Each row below holds a small network's activations on one input, seen along a few directions.
In each table, some parts of the input vary, and every possible input appears once, in random order.
A made-up example of a description, with smaller parts first: one of 2 separate values, together with either a single point or one of 11 places along a line or (one of 5 places around a ring, together with one of 6 places along a line).
Shared parts are said once, and a part with two or three values counts as separate values.
In the rows, zero is written as 128.

Other details of the inputs shift rows strongly along three fixed directions, in all tables alike. That doesn't count.

Rows:
x1: [109 118 132 138 125 139 159 124 153 131 111 148 133]
x2: [115 137 126 165 129 123 151 120 153 156  99 149 149]
x3: [124 121 121 101 150 176 122 139 153 122 117 114 136]
x4: [154 185 143 155 114 161  69 165 116 161  98  94 122]
x5: [109  99 117 119 119 101 168 110 150 132 149 156 111]
x6: [101 125 131 139 148  79 159  99  96 103 137 129 154]
x7: [133 123 101  67 142 156 104 148 146 116 148  99 104]
x8: [104  78 110 118 149  81 194  82 110  99 163 154 132]
x9: [136  84 100 119 146 183 138 116 170 130 127 142 120]
x10: [128 106 100 128 166 193 136 127 138 135 117 103 118]
x11: [119 123  89 122 136 101 147 116 118 153 160 119  92]
x12: [115  86 104 125 144 192 172 122 143 131 114 138 107]
x13: [106 121 105 104 157 133 147 125 146 126 137 112 132]
x14: [135 115 144 169 119  75 139  99  99 112 139 160 152]
x15: [ 80 132 123  35 126  73 177 140 115  92 169 120 118]
x16: [179 157 165 154  95 181  50 163 114 136  91 109 123]
x17: [160 109 108 171 152 185 107 119 140 144 108 123 125]
x18: [118 137 106  70 132 163 122 153 122 138 152  96  79]
x19: [110 120 115 108 143  59 148  99  90  99 168 125 128]
x20: [129  99 129 150 118 117 156 109 119 127 134 155 126]
x21: [136  82 128 113 110 182 149 132 168 124 121 158 110]
x22: [117 187 139  72 109 100  94 167 119 132 143  97 116]
x23: [148 159 175 116  90  81  78 149  99  97 135 129 151]
x24: [106 117 130 137 135 103 176 112 109 115 130 146 143]
x25: [152 161 157 207  99  95 104 120 142 168  97 154 153]
x26: [149 117  92  78 140 165  92 147 119 133 154  92  79]
x27: [139 155 172 115 105  87  89 141 105  88 131 126 165]
x28: [159  97 146 186 109 172 111 120 164 137  90 165 140]
x29: [117 123 139  55 111 173 131 168 147 108 136 119 102]
x30: [168 129 157 223 113 122  96 107 118 139  96 152 155]
x31: [145 151 165  90 129 163  87 163  90  84 117  87 144]
x32: [116 131 107 105 136 168 136 148 157 146 116 113 112]
x33: [149  87 135 138 125 188 118 123 160 115 101 144 134]
x34: [134 123 115 154 149  96 132  97 112 129 137 136 141]
x35: [144 116 115 153 116 170 120 132 172 169 108 138 109]
x36: [116 185 168  70 121  84  83 161  94  84 139  88 154]
x37: [133 104 139 150 122 189 151 132 140 135 106 150 126]
x38: [108 207 139  78 108  51  95 167 103 134 160  84 119]
x39: [139 114  95  67 131 161 102 152 148 129 155 107  88]
x40: [ 88 105  68 133 165 112 201  96 132 154 148 135 108]
x41: [120 191 144 136 125  72 109 139  85 137 125 104 144]
x42: [123 154 155 200 114  77 143 110 106 143 111 150 152]
x43: [116 129 165 164 131 104 152 109 128 107 105 152 189]
x44: [151 108 121 202 132 115 123  91 130 152 119 153 139]
x45: [107 104  88 125 139  81 179  92 119 149 166 143  97]
x46: [158 154 149 134 140 194  68 154 117 123  92  90 140]
x47: [121 114 104 100 130  92 134 117 138 129 165 135 110]
x48: [120 166 169 185 100  72 130 123 131 142 107 151 161]
Description of these inputs: one of 2 separate values, together with one of 4 places along a line, together with one of 6 places around a ring.
The inputs of x11 and x20 match in every part but the place on the line of 4. If x7 is changed in the same way as x11 into x20, which row does it become? -> x27
The inputs of x35 and x21 match in every part but the place on the line of 4. If x17 is changed in the same way as x35 into x21, which row does it become? -> x8
Change only the choice among 2 separate values in x42. List by row number the other rows that result. -> x48
Change only the place on the line of 4 in x39. List by row number the other rows that result. -> x23, x28, x47
Change only the choice among 2 separate values in x3. List by row number the other rows that result. -> x46
Change only the place on the ring of 6 in x45. List by row number the other rows that result. -> x18, x34, x41, x44, x46
